Each row below holds a small network's activations on one input, seen along a few directions.
In each table, some parts of the input vary, and every possible input appears once, in random order.
A made-up example of a description, with smaller parts first: line(6) and (point or line(9) or (values(2) and ring(5))).
Shared parts are said once, and a part with two or three values counts as separate values.

Other details of the inputs shift rows strongly along two fixed directions, in all tables alike. That doesn't count.

Table:
R1: -14 -17 -19 -33 -10  -1   9 -49  34 -24 -41   3  -9 -53  -8 -15
R2:  -1   2  15  -1 -12  10  11   7 -10 -10   7  18  -1  -3  10   0
R3:  11  -1 -32   8  12 -11 -19  -2  16  16  -5 -20   8   8 -15   2
R4:  -1   5  16   2 -11   7  11  10 -15  -9  10  19   0   2  10   4
R5:  -2   6  14   4   1   1   4   8 -14   8  11  -1   2  14   4   4
R6:  27   3 -36  20   7   1 -26  20  14   6   6  -8   6  17 -11   5
R7: -22 -18 -13 -35  -2  -8  10 -55  28  -9 -40 -11  -7 -44 -10 -13
R8:  -1   6  14   8   3   3   1  12 -13   6  12  -1  -2  13   6   2
R9:  -2   3  20   0 -13  10  12  10 -14 -10  10  21  -1   1  12   2
R10:  -7   3  19   0  -1   4   8   3 -13   3   8   2  -1   8   6   0
R11:  -7   3  19  -1  -1   3   8   4 -13   3   7   2  -1   8   7   0
R12:  11   0 -29   5  14  -8 -20  -2  16  14  -6 -22   4   8 -15   1
R13:  -7 -10 -22 -17   7  -7  -5 -33  27  -3 -30 -18  -6 -25 -13 -11
R14: -12  -4  29  -5  -3  -3  13   3 -12  -9   4   8  -4 -10   9  -2
R15:   4   6  10   6  -9   7   6  15 -13  -5  13  17   2   6   8   4
R16:  -5   4  18   1   1   3   6   5 -13   3   7   1  -3   9   6   0
R17:  27   5 -37  20   8  -2 -26  21  12   7   6  -7   7  19 -11   7
R18: -10   1  20  -3  -4   0  12   0 -14   5   7   6   4   4   7   3
R19: -16  -1  30 -14 -18   9  25  -8 -15 -19   0  27  -5 -17  16  -1
R20:  16   4 -28  17  17  -6 -25  11  12  15   2 -22   1  18 -12   2
R21:  15   2 -29  14  14  -8 -21   8  11  18   2 -20   7  18 -14   5
R22:  -5  -1  22   3   0  -4   6  12 -12  -5  10   5  -1  -1   7   0
Description of these inputs: values(2) and (point or line(4) or line(6)).
Which other rows does R9 become when the values(2) part takes its other values? List them by row number.
> R1

Table:
R23:  9  3  1  7 -8 11  0 12 -3 -5  8 16  0  8  7  4
R24:   2   2   1   1  11   0 -10   2   2   1  -3 -14  -7   8  -3  -4
R25: -48 -14  50 -46 -19   4  46 -54 -12 -15 -23  18 -11 -41  17  -9
R26:   1  -5 -18   1  14  -9 -12 -12  20   0 -15 -18  -7 -14  -9  -6
R27:   8 -10 -16  -1   1  -5  -8   1  17  -4  -7  -4   5 -11 -10  -2
R28:  9 -1  3  8 -7  8  0 15 -3 -6  9 14  2  5  5  2
R29:  -5   6  23   0  -1   6   8   5 -21  14  13   1   4  23   6   5
R30:   7   3 -26  -5  -5   6  -6 -12  14  -9 -12   3  -4  -9  -4  -2
R31: -3  3  7  6 -1  3  7  3 -9 14 11 -2  8 11  2  2
R32:   1   4  18   8  -4  -4   5  20 -18  -1  16   9   7   7   6   5
R33:   1   2 -11   3   6 -16  -6   2  -2   1  -1  -2   4   2  -3   6
R34:   0   1  -3  -1   2   2   0  -6   1  14   1 -10   5  10  -6   0
R35:   6  -1  14  10  -8   7   3  22 -10  -5  16  16   5   8   6   4
R36:   0  -4 -13  -5  10  -2 -10 -11  18  -1 -15 -18  -9 -10  -9 -11
R37:   2   0  -3   6   8  -1  -6   4   6   3  -1 -11  -6  -2  -3  -6
R38:   8  -2 -28  -4  -3   6  -9 -11  20  -8 -15   4  -2 -11  -4  -1
R39:  -4   6  25   7   7   1   2  14 -18   0  12  -1  -7  14  10   3
R40:   6   6 -28  -5  -6   4  -5 -14  11  -7 -13   0  -4  -7  -7  -2
R41:  -7   5  19   7  -1   0   9   7 -18  14  16   3   6  15   9   7
R42:   1   0  -8   3   4 -14  -6   5  -1   0   1  -2   6   0  -5   4
R43:  6 -5 -6  2  1 -7 -5  7  7 -2  1 -2  6 -5 -6  1
Describe the family of inputs behind these rows.
> (values(2) and ring(5)) or line(11)
Which other rows does R37 become when the values(2) part takes its other values? List them by row number.
> R31
Which other rows does R29 become when the values(2) part takes its other values? List them by row number.
> R24

Table:
R44:  1 -5 -9 -2 -1 -5 -3 -3  8 -4 -6 -1  3 -9 -5 -2
R45:   9   2 -21   0  -5   6  -6  -3  10  -5  -6   4   0  -3  -3   0
R46:  -3  -6   0  -6   0  -5   0  -6   7  -5  -7  -2  -1 -12  -2  -3
R47: -25   9  52 -10 -13  16  35  -7 -37  12  17  16   0  16  19   4
R48:  -2  -4  -1   0  10  -7  -7  -2   9  -2  -8 -12  -6  -8  -3  -7
R49:  -5  -7   3  -6   3  -6   0  -6   6  -5  -8  -5  -3 -14  -2  -5
R50:  34  17 -18  41   8   1 -24  55 -14  19  36   0  14  49  -3  16
R51:  -2   2 -17  -4   5  -7  -4 -15   3  17  -6 -13   7   9  -9   5
R52:   4   1 -10  -7  -8  10   1  -9   7  -9  -8   8  -4  -6   0  -2
R53: -16   4  48  -1  -1   2  19  11 -26  -8  14   9  -9   0  16  -2
R54:   1  -4  -7  -3  -3  -2   1  -7   7  -5  -6   4   3 -11  -2   1
R55:   4  -2 -14  -2  -5   3  -2  -6   9  -5  -6   5   0  -7  -3   0
R56:   0  -6  -3   0  10  -8  -8  -1   9  -1  -6 -13  -3  -5  -5  -4
Describe the family of inputs behind these rows.
> values(2) or line(11)
Which of the alternatives is R56?
> line(11)

Table:
R57: -11  -1  19  -7   0   1  10  -7  -9   4   0  -1  -2   2   4  -1
R58: -4  0  9 -3 -9  6  9 -1 -5 -8  1 13 -1 -6  7  0
R59:  26   8 -36  23   9  -5 -26  24   6  16  11 -11  12  28 -12  11
R60: -12   1  17  -6  -1   1  11  -7  -9   5   1  -1  -2   0   5  -1
R61:  9  3 -6  8 -1  3 -5 12  0  0  6  4  1  7  1  3
R62: -10   2  14  -4   0   0  10  -7  -9   5   2  -2  -1   1   4  -1
R63: 10  3 -7 10  0  3 -7 13  0  0  6  2  0  8  0  2
R64: -3  0 11 -4 -6  7  7  0 -5 -9  1  9 -5 -6  7 -3
R65:   0 -18 -55 -24   3 -10 -14 -48  50 -10 -46 -18  -3 -42 -24 -12
R66: -12   0  18  -7   0   1  10  -7  -9   4   1  -1  -2   1   5  -1
R67: -8 -6 19 -3 -1 -4  8  2 -5 -4  3  3  0 -9  3 -3
R68: -4 -1  8 -5 -9  4 10 -3 -6 -5  2 13  3 -4  5  3
R69:  22   6 -23  26  19 -13 -29  31   4  12  12 -18   5  24 -11   7
R70:  -3   1  12  -4  -5   7   7  -1  -4 -10   0   8  -6  -6   7  -3
Describe the family of inputs behind these rows.
> values(2) or line(4) or line(8)

Table:
R71: -10   2  24   0  -5   5  13   2 -21  12  13   8   4  16   9   4
R72:  30   9  -8  30  10   2 -24  46  -2   7  24  -1   3  32   1   8
R73: -21   4  35 -14  -8   3  19 -13 -20  -3   4   7  -8  -7  12   0
R74:   0   6  22  13  12   0   1  23 -15  10  20  -5  -2  18   8   2
R75:  19  -7 -55   0  10  -7 -31 -12  38  -5 -23 -19  -2 -12 -22  -8
R76: -21   3  57   2  -3   8  25  11 -31  -3  19   9  -5   3  18  -2
R77:   2   1   1  -1 -15   9   9   2  -2  -3   6  12   4  -3   5   1
R78:  -2  11  24   5 -14  13  17  12 -24  -6  16  29   1   8  21   7
R79:  24  14 -19  31   3   5 -19  38  -7   9  23   5   6  36   2  12
R80:  -4  -8 -21 -18   5  -6  -2 -35  22   5 -26 -20   3 -15 -16  -5
R81:  12   6 -25  14  15  -8 -19   7   7  18   4 -22   2  26 -11   8
R82:   2   6  15   9 -15  12  13  15 -19   1  18  23   3   9  12   6
R83:  17  13 -13  23  15  -3 -18  21 -11  24  17 -15   8  38  -2  13
R84: -21  -5  31  -7  -1 -17  16  -4 -13  -1   2   5   6 -13   8  -2
R85: -12  -9  26 -11 -15  -5  21   3 -14 -20   5  26   2 -22  10   6
R86: -34 -15  24 -36  -5  -3  25 -46  10 -15 -33  -1 -17 -48   2 -18
R87:  13  -5 -51  -4   7  -4 -26 -14  34  -6 -23 -11  -1 -16 -18  -5
R88:  27   1 -28  24  10   0 -28  25  13  -1   7 -11   4  16  -9   3
R89:  16  -5 -37   1   7  -6 -21  -4  29  -7 -19 -10  -3  -9 -15  -5
R90:  -9 -12 -19 -18   9 -10  -4 -29  21  -1 -28 -23  -9 -24 -14 -14
R91:  -4   4  13  -8 -17  11  20  -5  -8 -13   1  19   1  -8   5  -2
R92: -25 -14   4 -33  -7   0  14 -43  15  -1 -27  -4   0 -26  -4  -8
Describe the family of inputs behind these rows.
> values(2) and (point or line(10))
Changing only the values(2) part turns R79 into R81. The same change can be made to R91. Which row results?
> R80
Which other rows does R72 become when the values(2) part takes its other values? List them by row number.
> R74

Table:
R93:  11   5 -48   8  17  -7 -29  -9  26  15 -23 -28  -4   6 -18   4
R94: -23 -19   5 -40 -16   1  28 -54  13 -19 -26  14   1 -48   3 -12
R95:  18  -8 -52   5   4  -5 -25  -5  34  15 -16 -18  11  -1 -24   5
R96:   5   9   0   9  -2  -5   2  13 -19   5  20  14  13  18   6   8
R97: -32  -4  48 -32 -17  17  42 -35 -17 -16 -10  18 -14 -25  20 -14
R98:  3  0 19  9 -9 12  5 22 -7 -9 11 15 -3  4 11  1
R99: -12 -11 -12 -23  -9   1  -1 -31  39 -21 -44  -1 -10 -48 -10  -8
R100:   6  -7 -34  15  23 -25 -25   2  30  22 -15 -41   4  -3 -24   0
R101:   6   9  12   9   2  13   0  12 -15  13  22   0   0  28   6  -2
R102:   5  -3  12   7  19 -15 -10  17 -14  11  17 -16   6  22  -3   2
R103:   1  10  16   7   4  10   6   7 -23   5  21   2  -4  24  11   2
R104:   6  11  12  13  -4   1  -2  29 -16  -9  13  14  -5   7   8   5
R105:  -1   0  12   0  -8   1  14   3 -22  -3  19  17   9   9   8   5
R106:   8   7   7  14  -4   3  -4  27  -8 -10  12   9  -4   8   5   6
Describe the family of inputs behind these rows.
> values(2) or (values(3) and line(4))
